A small network was trained on made-up records. Each row is its average activation on records with the value named, seen along a few directions.
Values that are neighbours, or in one group, have similar rows; names and order tell nothing.
In the rows, 500 means zero.
Random noise pushes rows far along 4 fixed directions. That doesn't count. These rows show it; they differ only by the noise:
[520, 448, 484, 637, 407, 376, 410, 477, 521, 469, 426, 549, 538, 472, 460, 449, 652, 373, 522, 273]
[584, 517, 329, 563, 605, 421, 484, 457, 565, 453, 513, 482, 533, 491, 543, 562, 417, 463, 489, 396]
[550, 551, 275, 680, 541, 411, 431, 438, 453, 498, 401, 637, 649, 489, 440, 377, 734, 412, 368, 259]
[553, 451, 477, 552, 471, 465, 462, 423, 549, 507, 491, 538, 543, 432, 512, 508, 558, 387, 480, 376]
[579, 373, 456, 510, 557, 680, 601, 425, 538, 639, 472, 494, 594, 386, 600, 483, 316, 398, 414, 496]
[518, 328, 509, 648, 462, 433, 515, 625, 571, 478, 392, 344, 454, 517, 565, 502, 210, 425, 669, 338]


Values of Mosir:
s11: [626, 802, 466, 224, 724, 440, 427, 409, 669, 325, 857, 609, 450, 493, 568, 737, 415, 590, 308, 766]
s19: [475, 481, 703, 502, 222, 256, 327, 557, 631, 424, 618, 620, 483, 517, 477, 540, 877, 447, 508, 535]
s16: [341, 304, 876, 552, 227, 441, 421, 693, 499, 505, 425, 468, 482, 556, 494, 449, 633, 499, 569, 387]
s22: [438, 483, 344, 552, 538, 427, 476, 435, 419, 416, 548, 480, 470, 514, 477, 503, 442, 500, 499, 407]
s14: [487, 356, 886, 400, 323, 631, 423, 572, 603, 569, 520, 509, 498, 423, 535, 424, 626, 398, 695, 618]
s10: [330, 382, 692, 545, 342, 444, 400, 645, 398, 499, 408, 451, 485, 622, 424, 417, 725, 552, 550, 473]
s24: [460, 777, 546, 474, 525, 262, 426, 620, 575, 295, 542, 370, 246, 646, 405, 643, 465, 650, 724, 537]
s8: [564, 612, 440, 552, 440, 472, 321, 273, 410, 467, 545, 735, 604, 480, 302, 529, 973, 406, 456, 383]
s18: [583, 443, 433, 449, 684, 639, 495, 390, 611, 553, 574, 581, 496, 405, 547, 554, 543, 521, 473, 674]
s4: [514, 582, 560, 344, 477, 382, 445, 244, 506, 529, 593, 580, 329, 494, 425, 658, 715, 512, 592, 574]
s23: [439, 605, 498, 464, 427, 470, 604, 490, 430, 387, 500, 366, 451, 499, 487, 508, 311, 586, 591, 478]
s3: [502, 616, 250, 410, 651, 555, 645, 555, 470, 441, 467, 415, 518, 429, 645, 540, 156, 549, 418, 573]
s5: [462, 799, 355, 410, 596, 458, 567, 427, 471, 470, 592, 641, 582, 460, 468, 539, 709, 566, 167, 598]
s25: [472, 521, 625, 647, 387, 544, 547, 733, 452, 504, 345, 532, 536, 611, 390, 362, 529, 448, 550, 415]
s17: [558, 560, 395, 609, 470, 532, 494, 685, 383, 588, 340, 492, 452, 587, 458, 368, 331, 464, 583, 421]
s12: [580, 585, 323, 434, 509, 601, 570, 511, 475, 571, 528, 663, 636, 394, 424, 402, 464, 459, 296, 508]
s13: [423, 349, 388, 630, 489, 549, 472, 561, 374, 591, 392, 543, 632, 414, 491, 323, 623, 584, 348, 429]
s20: [576, 697, 505, 458, 469, 469, 556, 445, 429, 485, 535, 463, 462, 537, 407, 519, 468, 506, 600, 496]
s1: [508, 606, 251, 546, 688, 592, 560, 548, 433, 583, 340, 580, 706, 657, 456, 317, 700, 630, 371, 534]
s6: [424, 653, 403, 497, 618, 383, 564, 623, 494, 353, 422, 268, 397, 631, 531, 455, 256, 651, 555, 612]
s2: [532, 521, 230, 624, 803, 545, 475, 565, 491, 598, 536, 526, 618, 555, 633, 540, 325, 601, 403, 489]
s21: [461, 311, 668, 449, 493, 441, 499, 531, 564, 440, 525, 320, 316, 559, 538, 609, 458, 509, 768, 592]
s7: [372, 240, 603, 443, 563, 754, 628, 425, 431, 599, 488, 394, 565, 471, 537, 475, 342, 536, 494, 663]
s9: [545, 593, 391, 423, 568, 580, 541, 220, 381, 512, 548, 629, 452, 466, 485, 493, 766, 582, 266, 473]
s15: [557, 570, 430, 563, 450, 337, 373, 335, 476, 472, 569, 700, 594, 489, 425, 508, 832, 399, 389, 310]
A value of Mosir combines one of 5 hidden first parts with one of 5 second parts; all combinations occur once.
s2 and s11 share the first part; s2 and s7 share the second. Which value has the first part of s7 and the second part of s11?
> s6
s22 and s3 share the first part; s22 and s8 share the second. Which value has the first part of s8 and the second part of s3?
> s17
s13 and s5 share the first part; s13 and s18 share the second. Which value has the first part of s18 and the second part of s5?
> s25
s10 and s23 share the first part; s10 and s19 share the second. Which value has the first part of s19 and the second part of s23?
> s12

Values of Keb:
t2: [424, 598, 552, 564, 423, 542, 463, 685, 405, 529, 391, 644, 622, 525, 395, 264, 832, 518, 427, 512]
t5: [656, 514, 450, 421, 527, 458, 487, 387, 596, 439, 611, 475, 387, 437, 501, 679, 363, 428, 629, 478]
t1: [627, 414, 224, 601, 679, 698, 589, 525, 463, 698, 435, 529, 678, 476, 620, 400, 194, 435, 315, 439]
t8: [589, 661, 481, 247, 499, 390, 462, 280, 568, 330, 738, 509, 306, 392, 508, 755, 467, 505, 521, 552]
t9: [533, 415, 425, 420, 696, 549, 538, 414, 651, 492, 684, 442, 515, 410, 680, 740, 192, 559, 421, 634]
t3: [468, 582, 873, 342, 326, 440, 520, 551, 616, 409, 587, 354, 327, 555, 493, 666, 393, 501, 684, 677]
t6: [441, 453, 619, 403, 447, 424, 376, 320, 575, 454, 641, 604, 511, 414, 478, 586, 911, 483, 456, 546]
t4: [452, 799, 277, 649, 464, 97, 345, 535, 365, 242, 417, 530, 453, 700, 322, 437, 759, 580, 509, 208]
t7: [463, 539, 401, 509, 668, 496, 482, 451, 488, 525, 518, 516, 549, 601, 480, 504, 734, 626, 505, 616]
The values of Keb form a ring.
Fewest steps between t5 and t4?
> 2
List every value one step from t6, in the order listed.
> t9, t7

Values of Mim:
g5: [498, 551, 549, 429, 316, 515, 397, 664, 445, 469, 549, 590, 445, 433, 485, 468, 499, 438, 495, 450]
g25: [529, 627, 576, 307, 512, 663, 534, 437, 517, 612, 608, 590, 680, 384, 525, 512, 572, 490, 249, 750]
g3: [411, 642, 371, 530, 667, 587, 594, 579, 435, 446, 450, 444, 513, 548, 536, 463, 280, 623, 364, 627]
g12: [481, 369, 685, 483, 536, 710, 580, 391, 440, 736, 527, 467, 553, 490, 526, 493, 506, 484, 472, 703]
g2: [450, 445, 796, 372, 394, 493, 588, 543, 526, 428, 496, 357, 334, 420, 566, 512, 211, 418, 555, 529]
g23: [479, 311, 552, 594, 385, 345, 386, 643, 598, 382, 530, 420, 486, 517, 563, 521, 456, 466, 613, 406]
g17: [462, 260, 626, 612, 443, 465, 574, 541, 596, 552, 435, 371, 414, 535, 589, 553, 316, 487, 797, 435]
g22: [552, 668, 336, 521, 580, 323, 452, 517, 578, 440, 630, 569, 514, 435, 476, 641, 467, 463, 417, 450]
g9: [320, 310, 805, 637, 352, 339, 416, 771, 601, 382, 374, 385, 514, 627, 474, 426, 522, 459, 639, 369]
g4: [607, 738, 485, 424, 504, 337, 491, 384, 528, 403, 520, 541, 423, 575, 444, 617, 619, 494, 587, 461]
g11: [520, 428, 484, 533, 396, 467, 561, 490, 424, 494, 449, 489, 573, 431, 518, 442, 463, 398, 422, 375]
g14: [529, 487, 292, 597, 558, 739, 747, 527, 348, 599, 306, 433, 504, 517, 451, 327, 229, 537, 355, 436]
g15: [626, 654, 330, 452, 541, 727, 567, 475, 469, 656, 505, 670, 620, 468, 511, 380, 605, 419, 311, 560]
g19: [436, 363, 426, 443, 594, 447, 529, 533, 597, 412, 601, 336, 490, 437, 585, 624, 209, 596, 588, 487]
g21: [678, 594, 377, 448, 699, 456, 488, 519, 707, 414, 650, 419, 437, 471, 577, 695, 216, 493, 624, 560]
g7: [587, 549, 399, 596, 436, 426, 432, 407, 500, 465, 507, 578, 467, 445, 400, 486, 693, 459, 623, 316]
g10: [386, 388, 770, 474, 224, 508, 519, 491, 428, 480, 424, 416, 373, 567, 412, 485, 481, 517, 688, 528]
g13: [534, 508, 340, 567, 687, 623, 572, 509, 475, 687, 473, 620, 665, 535, 537, 331, 750, 535, 314, 615]
g1: [547, 748, 443, 481, 576, 312, 410, 527, 573, 368, 589, 590, 483, 565, 380, 536, 758, 540, 529, 587]
g8: [347, 445, 505, 574, 480, 544, 456, 599, 441, 478, 372, 438, 581, 504, 538, 410, 577, 605, 483, 394]
g24: [503, 553, 628, 502, 416, 474, 443, 517, 445, 447, 412, 548, 426, 549, 367, 468, 734, 521, 586, 497]
g20: [491, 441, 529, 494, 402, 403, 403, 349, 501, 373, 581, 487, 336, 483, 448, 548, 419, 435, 610, 389]
g18: [544, 234, 686, 476, 377, 605, 425, 518, 547, 724, 479, 552, 540, 480, 588, 507, 542, 379, 545, 548]
g6: [423, 379, 440, 663, 450, 365, 422, 488, 373, 516, 338, 456, 498, 550, 442, 431, 598, 535, 583, 298]
g16: [373, 503, 535, 517, 481, 429, 380, 358, 389, 484, 443, 615, 466, 587, 449, 450, 872, 550, 425, 431]
The values of Mim form a network in which each value has 4 neighbours.
Fewest steps between g6 and g25?
> 4
A value of Mim combines one of 5 hidden first parts with one of 5 second parts; all combinations occur once.
g22 and g25 share the first part; g22 and g11 share the second. Which value has the first part of g11 and the second part of g25?
> g3
g18 and g13 share the first part; g18 and g6 share the second. Which value has the first part of g6 and the second part of g13?
> g16
g4 and g17 share the first part; g4 and g5 share the second. Which value has the first part of g5 and the second part of g17?
> g23
